Each row has a name. Each piece below is followed by the name of the row it came from, unless a question asks for something else. Each question is about the rows just above it. Places in a row count from 0.

Columns, left to right: J K U B
[ 79  94 165  76] -> Z_465
[ 79  94 127 127] -> Z_892
[160 116 127 157] -> Z_760
[ 94  79 127 131] -> Z_70
Which column holds this, read top down? [127 157 131]
B
asked: [ 79  94 127 127]
Z_892

Columns, left to right: D S W A Y F T
[ 79 147 133 122 176 167 181] -> Z_498
[176 111 122 137  80  89  75] -> Z_986
[176 142 143 123 134 147 131] -> Z_565
[176 112 119 131  83  91  73] -> Z_805
[163 108 142 170 119 101 111] -> Z_938
[123 131 147 123 134 143 142] -> Z_542
[150 107 143 149 119 112 114] -> Z_289
[166  90 122 137 110  95 118] -> Z_524
asked: [176 111 122 137  80  89  75]
Z_986
Where does [131 147 123 134 143 142] start? Give its row and place.
Z_542, 1
Which column holds this, read top down? [176 176 163 123 150 166]
D
[176 111 122] begins in row and place
Z_986, 0

Columns, left to right: N X C H V Q M G L
[131 119 130 156 171 109 147 167 148] -> Z_980
[161 115 138 110 108 156 139 124 117] -> Z_712
[131 170 109 152 108 152  85 163 152] -> Z_148
[132 140 152 133 148  69 103 135 156] -> Z_717
[110 108 155 139 124 117 108 139 133] -> Z_433
Which column holds [167 124 163 135] top down?
G
Which column holds [152 156] top down?
L
Where does [110 108 156 139 124 117] start? Give its row and place.
Z_712, 3
[152 133] begins in row and place
Z_717, 2

Columns, left to right: niran Topid bag nubod lonog bepo Gur rinud pul
[128 123 144 148 118 188 131 161 101] -> Z_905
[133 120 124  75 148  87 122 111 119] -> Z_213
[166 135 101 108 105 154 158 115 167] -> Z_83
[132 140 136 150  99 139  81 101  81] -> Z_286
[123 162 101 131 118 188 144 148 161] -> Z_160
[166 135  84  98 141 141 118 113 170] -> Z_71
Which column holds this, read top down? [124 101]
bag
[161 111] is in which column, read top down?
rinud
[144 148 118 188 131 161 101] begins in row and place
Z_905, 2
Which row holds [166 135  84  98 141 141 118 113 170]?
Z_71

Columns, left to right: los Vikug Riba Guzu Gim
[114  88 155 127 168] = Z_780
[ 88 157 116 163 113] = Z_891
[120 141 107 129 103] = Z_875
[150 162  92 141  78] = Z_66
[129 173 126  96 114] = Z_823
[184 135 142 113 137] = Z_897
[168 157 129 103 107] = Z_992
Where does [107 129 103] start? Give its row and place.
Z_875, 2
Which column holds [114  88 120] top down?
los
[ 88 155] begins in row and place
Z_780, 1
[116 107  92 126] is in which column, read top down?
Riba
Which column holds [142 129] top down?
Riba
Which column holds this, read top down? [ 78 114 137 107]
Gim

Columns, left to right: Tusu mit tevum Sosas ras
[102 129 141 138 174] : Z_366
[122 164 157  91  79] : Z_922
[111 178 151  92 107] : Z_807
[157 151] is in which column, read top down?
tevum
Row and place where [178 151  92] starts:
Z_807, 1
Which column holds this, read top down? [ 79 107]
ras
[164 178] is in which column, read top down?
mit
Which column holds this, read top down? [122 111]
Tusu
[91 92] is in which column, read top down?
Sosas

Columns, left to right: denor Rozad sola zuluv rov Zipam pogu Rigu Gerus bepef
[109 106 154 145 160 100 134 106 109  86]  Z_241
[140 114 142 139 138  90 112 114 171  96]  Z_673
[132 121 156 159 143 115 122  96 133  81]  Z_907
[145 144 143 138 119 146 115 110 129 133]  Z_246
[ 98 127 153 133 144  97  91 109 144 108]  Z_713
[105 100  97 147 118 147 153 138 107 120]  Z_20
[125 107 112 142 138 127 124 115  74 146]  Z_525
[144 149 151 113 139 180  88 110 130 125]  Z_162
Which column holds [146 125] top down?
bepef
[115  91 153 124] is in which column, read top down?
pogu

Columns, left to right: mego kagem fab dus lil kavel
[ 76  82  86 149 146 181]  Z_452
[172  91 135  77 102 113]  Z_857
[165 146 111 122 180 135]  Z_964
[124 160 125  89 132 156]  Z_762
[166  91 135  77 102 113]  Z_29
[171 127 133 134 140 116]  Z_350
[ 91 172 153 113 115 120]  Z_799
Which column holds [ 89  77 134 113] top down?
dus
Where does [ 82  86 149 146 181] start? Give its row and place.
Z_452, 1
[172 153 113 115] begins in row and place
Z_799, 1
Which column holds this, read top down? [172 165 124]
mego

Columns, left to right: nozi Buv Kizo vupi sev
[151 166 151 122 147] : Z_151
[ 83 170 112 164 122] : Z_609
[122 115 151  73 133] : Z_969
[ 83 170 112 164 164] : Z_870
[138 148 121 163 172] : Z_615
[150 131 151 146 137] : Z_847
[170 115 170 148 131] is in which column, read top down?
Buv
Which column holds this, read top down? [164  73 164 163 146]
vupi
Which column holds this, read top down? [166 170 115 170 148]
Buv
Which column holds [151  83 122] top down?
nozi
Which column holds this, read top down? [164  73]
vupi
asked: [ 83 170 112 164 122]
Z_609
Which column holds this, read top down? [ 83 122  83 138]
nozi

Columns, left to right: mil Zinin big bevu Temiv buzim
[128 128 127 181 182 182] = Z_534
[128 128 128 182 182 182] = Z_916
[128 129 182 182 182 183] = Z_945
[128 129 128 141 181 182] = Z_104
[129 128 128 128 127 182] = Z_947
[129 127 128 128 183 182] = Z_928
[128 133 182 181 182 181] = Z_128
[128 129 127 182 183 181] = Z_102
[126 182 128 134 182 182] = Z_312
[128 128 128 131 181 182] = Z_91
asked: [129 128 128 128 127 182]
Z_947
[129 127 128] begins in row and place
Z_928, 0

Columns, left to right: E P Z R
[114 136  86 175] : Z_47
[ 79  97 175 195] : Z_43
[120 134 150 193] : Z_375
[181 136  86 147] : Z_142
[188 105 171  83] : Z_391
[161 147  71 159] : Z_126
[ 85 186  83 141] : Z_490
[131 188 152  69] : Z_461
[120 134 150 130] : Z_357
[118  72 122 160] : Z_329
[147 186] is in which column, read top down?
P
asked: [181 136  86 147]
Z_142
Row and place where [136  86 147] starts:
Z_142, 1

